Each row below holds a small network's activations on one input, seen along a few directions.
In each table, some parts of the input vary, and every possible input appears once, in random order.
Descriptions start from the smaller parts, as in this example, which fits no table here: one of 3 separate values, together with either a single point or one of 11 places along a line or (one of 4 places along a line, together with one of 5 places around a ring).
Shared parts are said once, and a part with two or three values counts as separate values.
(in the rows, 128 means zero)

Other details of the inputs shift rows strongly along two fixed directions, in all tables alike. That doesn't count.

A family of inputs:
r1: [138 126 187 148 100 180 166  94 117  83 125 120 111 148 183]
r2: [144 130 128 153 123 131 120 108 146 135 130 117 134 136 143]
r3: [129 133 142 117 133 144 134 128 130 118 122 131 129 130 148]
r4: [122 132 178  81 112 149 169 120  95 104 131 128 126 137 166]
r5: [108 137  97  83 135  92 124 175 109 153 128 132 143 114  82]
r6: [170 131 159 201 105 158 136  67 148 106 135 112 119 147 193]
r7: [153  87  84 246 156 107  69  87 170 113 132 141  89 142 148]
r8: [111 131 157  73 116 134 160 141  93 117 129 128 130 131 134]
r9: [152 129 117 194 128 146 105 107 160 133 126 121 132 127 142]
r10: [122 126 185 105 107 171 170 110 106  95 127 128 116 130 151]
r11: [108 151 107  62 152  93 130 180 114 138 125 149 134 103  93]
r12: [123 142 108  97 153 113 113 151 136 147 127 142 140 104 106]
r13: [128 119 246  99  86 215 206  73  91  59 128 121 103 149 206]
r14: [127 144 102 105 138  91 120 150 128 150 133 132 136 115 101]
r15: [131 140  37 166 145  67  77 175 148 180 127 127 149 109  65]
r16: [161 124 129 239 104 161 122  91 156 109 124 110 117 147 161]
r17: [148 140  82 180 134  99  96 138 149 152 130 125 141 122 124]
r18: [151 135 117 179 119 123 118 107 146 133 133 116 129 133 139]
r19: [140 134  40 205 147  92  65 157 174 172 121 123 144 116  76]
r20: [114 122 210  75 107 189 183 108  98  82 122 125 117 148 180]
r21: [164 126 130 221 105 145 121  82 155 122 133 106 123 146 161]
r22: [161 127 122 202 120 143 109  97 155 132 128 115 137 143 172]
r23: [111 124 136  84 119 127 142 136 114 137 128 119 135 132 104]
r24: [111 149 106  75 151  97 124 171 120 145 129 147 135  96  86]
r25: [128 129 100 133 130 109 110 135 141 153 129 119 141 127 101]
r26: [ 97 131 150  50 131 137 152 157 103 120 121 136 131 124 114]
r27: [117 135 108 102 128 102 128 150 119 147 130 125 135 120  88]
r28: [162 127  94 239 128 141  87 102 178 143 127 115 133 127 135]
r29: [ 96 127 122  51 131 112 137 169 100 145 124 130 145 122  91]
r30: [105 144 158  36 138 126 160 153  97 117 129 148 126 106 118]
r31: [101 127 139  69 129 137 143 152 111 132 123 132 133 116  94]
r32: [141  70 213 167 121 190 153  33 117  53 137 138  70 158 211]
r33: [101 128 137  54 127 122 144 158  99 137 125 130 141 127 112]
r34: [ 95 127 148  54 128 139 152 158 102 121 120 133 131 126 106]
r35: [ 82  88 130  37 155  86 132 143  84 120 140 161 103 134 107]
r36: [131 123  93 161 124 116 104 138 140 153 125 115 143 132 110]
r37: [130 142  78 137 155 101  91 157 154 161 126 138 143 103  92]
r38: [104 141 100  83 142  98 126 179 115 142 123 139 134 108  76]
r39: [141 138  74 186 137 106  93 143 156 153 127 128 134 110  91]
r40: [109 131 136  64 128 118 140 144 112 138 129 127 137 125 108]
r41: [124  93 126 140 146  98 115  87 132 119 144 145  96 149 134]
r42: [131 137 147 128 123 141 145 128 122 108 125 131 121 129 148]
r43: [140 125 180 119 109 162 155  87 123 108 130 116 125 147 177]
r44: [166 128  91 232 125 127  87 105 170 148 128 112 141 140 156]
Description of these inputs: one of 4 places along a line, together with either a single point or (one of 2 separate values, together with one of 5 places along a line).
Changing only the place on the line of 4 turns r12 into r3. The same change can be made to r39. Which row results? -> r16
List by row number the other rows that have the place on the line of 4 in common with r41. -> r2, r6, r14, r18, r21, r23, r25, r27, r40, r43
List by row number the other rows that have the place on the line of 4 in common with r5. -> r4, r8, r15, r17, r22, r29, r33, r35, r36, r44
Start at r16 and move only the place on the line of 5, one step at a time. The first step leads to r38. Which rows follow, in order? -> r1, r42, r11
